A small network was shown many inputs. Here are its activations along a few directions, one row for each input.
Each table varies a few parts of the input and shows all the possible inputs, shuffled.
A made-up example of a description, with smaller parts first: line(6) and (point or ring(9) or (values(3) and ring(8))).
Shared parts are said once, and a part with two or three values counts as separate values.
In the rows, zero is written as 128.

Other details of the inputs vary at random and push rows far along two fixed directions, the same in every table; ignore that.

Rows:
r1: [114 167  91 122 108 138 137 194 127 109 130 126]
r2: [105 117 157 108 152 121 176 115 108 103 115 169]
r3: [124 151 105 138 103 129 131 166 129 117 134 118]
r4: [109 125 160 128 155 108 179  72 112 119 127 151]
r5: [111 121 153 114 137 117 160 128 119 107 121 160]
r6: [129 155 117 119 115 129 135 151 129 125 133 115]
r7: [104 108 149 134 142 118 171  86 105 121 137 142]
r8: [121 115 155 119 146 116 161  80 127 108 125 146]
r9: [107 129 146 103 159 122 175 102 120  96 120 159]
r10: [100 130 154 105 151 112 177 102 126  96 122 159]
r11: [193  98 112 150  87 165  41 134 157 176 143  84]
r12: [131 160 107 122 127 137 129 152 133 129 130 126]
r13: [125  76 173 154 176 115  68  12  98 183 127 117]
r14: [152  67 140 174 135 143  91  34 134 182 158 123]
r15: [123 182  98 114 106 130 128 196 141 117 130 122]
r16: [131 167 105 100 103 133 131 191 142  96 123 112]
r17: [134 138 100 127 109 126 116 183 142 130 123 122]
r18: [108 118 140 126 135 108 171 125 119 114 111 145]
r19: [179  92 104 155 104 146  66 126 148 174 139  89]
r20: [110 168 119 129 143 113  76 180 120 127 117  96]
r21: [181  97 124 154  99 154  63 117 150 162 139 103]
r22: [125 136 106 123 124 138 135 169 131 125 113 130]
Description of these inputs: values(2) or (line(4) and ring(5)).

Rows:
r23: [141 117 121 140 120 139 109 128 137 139 132 121]
r24: [140 127 123 133 129 132 100 124 139 140 128 115]
r25: [120 135 125 123 130 126 140 136 127 123 125 140]
r26: [143 126 120 140 118 135 113 123 136 144 135 117]
r27: [145 119 124 133 122 143 107 126 136 136 132 121]
r28: [116 138 127 123 136 118 135 135 127 121 121 128]
r29: [125 134 130 118 124 125 139 134 126 113 126 130]
r30: [117 137 126 127 128 125 142 134 125 120 131 133]
r31: [134 123 124 139 127 131 100 126 124 145 131 112]
r32: [119 138 129 122 128 127 139 133 127 118 131 134]
r33: [143 118 120 137 117 135 112 123 134 138 134 114]
r34: [139 123 118 139 122 139 111 123 133 141 138 115]
r35: [114 138 133 125 132 117 129 139 118 122 123 132]
r36: [140 126 122 136 129 130 102 123 138 142 129 115]
r37: [141 127 123 130 130 134 101 123 136 139 128 113]
r38: [146 125 119 135 119 144 101 123 137 141 139 115]
r39: [120 135 127 120 131 128 139 135 127 122 125 139]
r40: [125 131 131 118 126 124 141 141 129 118 122 135]
r41: [123 127 127 122 127 124 144 139 125 121 122 131]
r42: [112 137 132 126 132 117 130 139 116 123 123 129]
r43: [129 139 127 122 125 128 136 135 127 122 128 128]
r44: [121 129 126 125 130 128 142 138 124 118 125 133]
r45: [122 135 127 118 132 130 139 135 125 121 124 138]
r46: [117 136 126 123 138 119 137 133 124 121 121 125]
r47: [122 131 131 122 129 128 139 137 128 116 125 138]
r48: [121 132 128 124 123 121 142 134 126 117 126 131]
r49: [143 121 115 140 120 141 104 127 138 149 133 120]
r50: [129  60 181 145 166 120 151  18 115 149 134 154]
r51: [139 122 115 136 123 140 112 128 134 144 132 120]
r52: [127 130 131 116 128 126 141 140 126 117 122 134]
r53: [122 137 125 125 127 124 146 134 123 123 127 129]
r54: [123 141 129 122 126 123 143 136 127 120 127 133]
r55: [123 128 129 123 126 122 143 140 127 121 122 133]
r56: [137 126 129 133 127 133  97 126 125 141 130 116]
r57: [123 139 129 125 126 121 143 133 127 122 128 134]
r58: [122 130 130 125 128 126 139 138 128 117 125 138]
r59: [114 107 156 127 145 114 160  83 117 119 128 148]
r60: [145 121 125 133 115 135 107 123 138 136 134 117]
r61: [118 138 127 125 128 125 141 135 126 118 131 135]
r62: [118 139 132 124 130 121 122 140 120 124 124 128]
Q: Describe the family of inputs behind these rows.
A: line(5) and (values(2) or ring(6))
Q: Changing only the line(5) part turns r44 into r58. The same change can be made to r41. Which row results?
A: r50
Q: Changing only the line(5) part turns r55 into r52. The same change can be made to r30. Which row results?
A: r38
Q: Which other rows does r40 become when the ring(6) part takes its other values? List them by row number.
A: r32, r39, r47, r54, r60
Q: Which other rows does r36 become when the values(2) part takes its other values? List them by row number.
A: r35

Rows:
r63: [136 103 129 155 159 139  93  74 125 168 134 107]
r64: [137 102 127 147 148 143  80  78 117 164 141 103]
r65: [ 73 160 131 110 167  97 179 133 105 111 109 151]
r66: [111 129 161 129 147 107 123 103  97 129 127 127]
r67: [138 120 133 147 138 113  90  91 131 166 127 101]
r68: [122 162 105 124 114 142 131 168 145 117 138 144]
r69: [156 155  91 129  63 142  87 227 140 126 128  99]
r70: [127 138  93 128 112 131 147 174 137 130 119 133]
r71: [ 92 146 161  79 173 100 145 157 111  85  86 155]
r72: [114 138 146 124 126 111 159 114 132 106 136 152]
r73: [123 144 150  76 145 123 157 150 138  78 102 162]
r74: [ 98 153 130 105 149 125 203 126 122  88 125 157]
r75: [100 136 131 115 126 129 176 168 104 103 120 159]
r76: [157 109 117 137 119 163 106  84 140 145 150 115]
r77: [157 105 121 146 136 150 119  65 151 166 148 130]
r78: [122 142 136 116 129 110 171 108 136 112 129 141]
r79: [141 100 132 141 119 117 139 110 136 146 126 126]
r80: [139  92 141 135 113 127 131 107 121 129 132 117]
r81: [137 109 136 152 145 146  74  88 113 169 140 116]
r82: [159 151  79 132  75 136 100 222 154 125 126  84]
r83: [151 143  72 147  81 153  81 215 154 146 133 112]
r84: [ 68 162 135 118 159 102 160 153 101 104 115 159]
r85: [ 88 160 142 105 139  96 151 149  97  92 114 121]
r86: [169  56 158 127 141 146  89  89 146 150 113 137]
r87: [119 114 160 116 137 118 170  68 119 104 138 140]
r88: [150 172  85 134 100 129  63 198 145 139 123  69]
r89: [149  75 146 163 117 129 104  84 137 160 140 131]
r90: [154 152  66 134  87 156 102 223 152 133 126  97]
r91: [161 102 152 145 118 145 103  65 135 150 152 124]
r92: [ 74 162 147 116 146  83 155 151 103  96 113 146]
r93: [141  91 119 140 119 149 124 111 124 143 135 123]
r94: [118 128 146 121 142 141 161  97 117 118 140 157]
r95: [142 114 145 132 136 127 150  73 138 125 140 126]
Q: Changing only one part turns r86 into r71. The same change can be made to r83. Which row results?
A: r84
Q: Describe the family of inputs behind these rows.
A: values(3) and (point or (values(2) and ring(5)))
Q: Which other rows does r95 become when the values(3) part takes its other values? List them by row number.
A: r82, r88
Q: Which other rows does r82 become when the values(2) part takes its other values? List them by row number.
A: r90

Rows:
r96: [121 129 154 126 164 105  96 119 121 133 107 112]
r97: [167 121 115 133  96 136  80 168 153 141 117 113]
r98: [130 146 106 104  99 120 136 228 132  98  95 125]
r99: [ 77 137 161 106 181  99 142 106  97 103 105 153]
r100: [166  82 134 154 126 165  91  67 151 172 153 137]
r101: [145 123 143 112 140 128 148  97 148 116 124 143]
r102: [ 94 126 158 117 142 113 187 123 101 100 119 176]
r103: [169 118  86 139  92 173  78 171 157 156 140 109]
r104: [110 109 173 134 182 113 107  76 105 138 118 129]
r105: [ 88 144 150 101 171  92 133 126 110 103  95 139]
r106: [139  80 156 135 130 128 119  92 120 132 132 129]
r107: [115 107 139 127 128 130 155 138 105 118 119 149]
r108: [181 130 100 124  88 149  70 157 161 140 129  79]
r109: [130 151 103 149 126 117  69 141 122 172 131  82]
r110: [107 128 137 133 162 124  92  96 109 142 125 128]
r111: [146 107 120 150 122 152 118  97 148 159 148 138]
r112: [117 114 151 121 140 133 164  79 109 114 137 139]
r113: [152  91 149 127 137 134 126  87 154 141 125 146]
r114: [157  70 131 173 115 133  99  69 133 174 150 101]
r115: [ 87 139 145 103 128 107 187 161  97  80 121 155]
r116: [129  96 144 110 141 125 162 120 137 116 109 151]
r117: [157 157  87 145  74 143  72 191 150 142 149  94]
r118: [132 119 130 141 141 129 166  67 138 136 144 141]
r119: [169 100 122 159 129 162 101  53 151 171 161 122]
r120: [101 191  83 124 123 122  89 202 123 124 119 105]
r121: [105 116 122 127 136 119 192 127 125 120 124 152]
r122: [145 185 103  97  90 127 116 201 156  95 120 106]
r123: [ 82 158 154  97 165  94 136 143  91 108 104 138]
r124: [122 106 129 165 159 119  83  58 121 176 134 107]
r125: [101 146 147 113 123 111 164 143 111  94 131 153]
r126: [ 79 149 166  92 174  77 154 128  93 104  93 141]
r127: [151 137 107 115  87 124  95 204 146 115 115  99]
r128: [151  95 122 160 124 143 122  77 153 169 148 131]
r129: [140 173  93 129 111 138  39 191 125 157 129  82]
r130: [ 82 145 157  95 140 100 203 163 103  72 103 181]
r131: [124 191 104 104  96 136 136 187 135  94 136 123]
r132: [122 158 138 102 122 126 149 137 131  93 130 137]
r133: [137  90 174 128 137 108 133  73 128 125 127 140]
r134: [ 77 216  97 100 127 100 132 232 100 103 110 116]
r135: [100 185 106 130 136 117 105 193 115 123 121 106]
r136: [116 115 157 147 170 125  92  79 106 152 131 120]
r137: [166 127  94 133 107 168  98 143 148 142 144 110]
r138: [ 91 139 136 129 130  98 197 139 111 106 118 159]
r139: [134  77 137 157 130 139 133  91 113 154 133 135]
r140: [129 104 118 138 127 145 148 119 132 141 135 141]
r141: [149 104 122 155 118 138 124  72 134 156 148 100]
r142: [127 107 163 125 130 118 132  97 123 118 132 144]
r143: [156 145  90 171 117 137  31 150 145 185 139  62]
r144: [ 94 155 129 124 117  95 180 153 118  99 129 142]
r145: [126 145 108 109 100 130 133 219 126 102 106 131]
r146: [137 175  90 100  93 144 121 230 159 101 119 135]
r147: [103 149 142 103 148 127 195 110 120  90 131 171]
r148: [ 94 153 143 118 136 101 203  96 115  99 134 147]
r149: [110 120 116 137 118 114 170 154 113 122 117 136]
r150: [181 131  87 126  98 169  77 167 163 140 135  98]
r151: [164 145  82 144  84 160  83 159 147 148 149  82]
r152: [132 137 122  98 130 126 163 153 140  96 110 135]
r153: [129  95 138 149 123 128 129 101 116 140 143 125]
r154: [149 121 132 151 119 146 112  68 138 151 158 115]
r155: [123 103 142 150 130 129 143  96 117 142 134 149]
r156: [132 137 138 107 139 135 156 115 139 105 130 151]
r157: [144  78 143 130 139 148 131  94 137 140 128 146]
r158: [157  87 123 154 136 158 123  60 137 162 152 122]
r159: [137 118 110 138 129 136 157 104 137 137 137 123]
r160: [137  93 161 124 144 135 141  63 121 123 134 132]
Q: Changing only one part turns r129 into r126. The same change can be made to r147. Which row results?
A: r101
Q: Describe the family of inputs behind these rows.
A: line(5) and (values(3) or (values(2) and ring(5)))
Q: Which other rows agree with r99 in the line(5) part? List them by row number.
A: r104, r106, r123, r130, r132, r142, r145, r146, r150, r156, r157, r160
Q: Which other rows does r96 become when the values(3) part takes its other values? List them by row number.
A: r105, r126
Q: Which other rows does r128 become when the line(5) part takes its other values? List them by row number.
A: r100, r111, r113, r146
Q: Which other rows agree with r135 in the line(5) part? List them by row number.
A: r111, r117, r119, r120, r134, r139, r140, r151, r153, r154, r155, r158
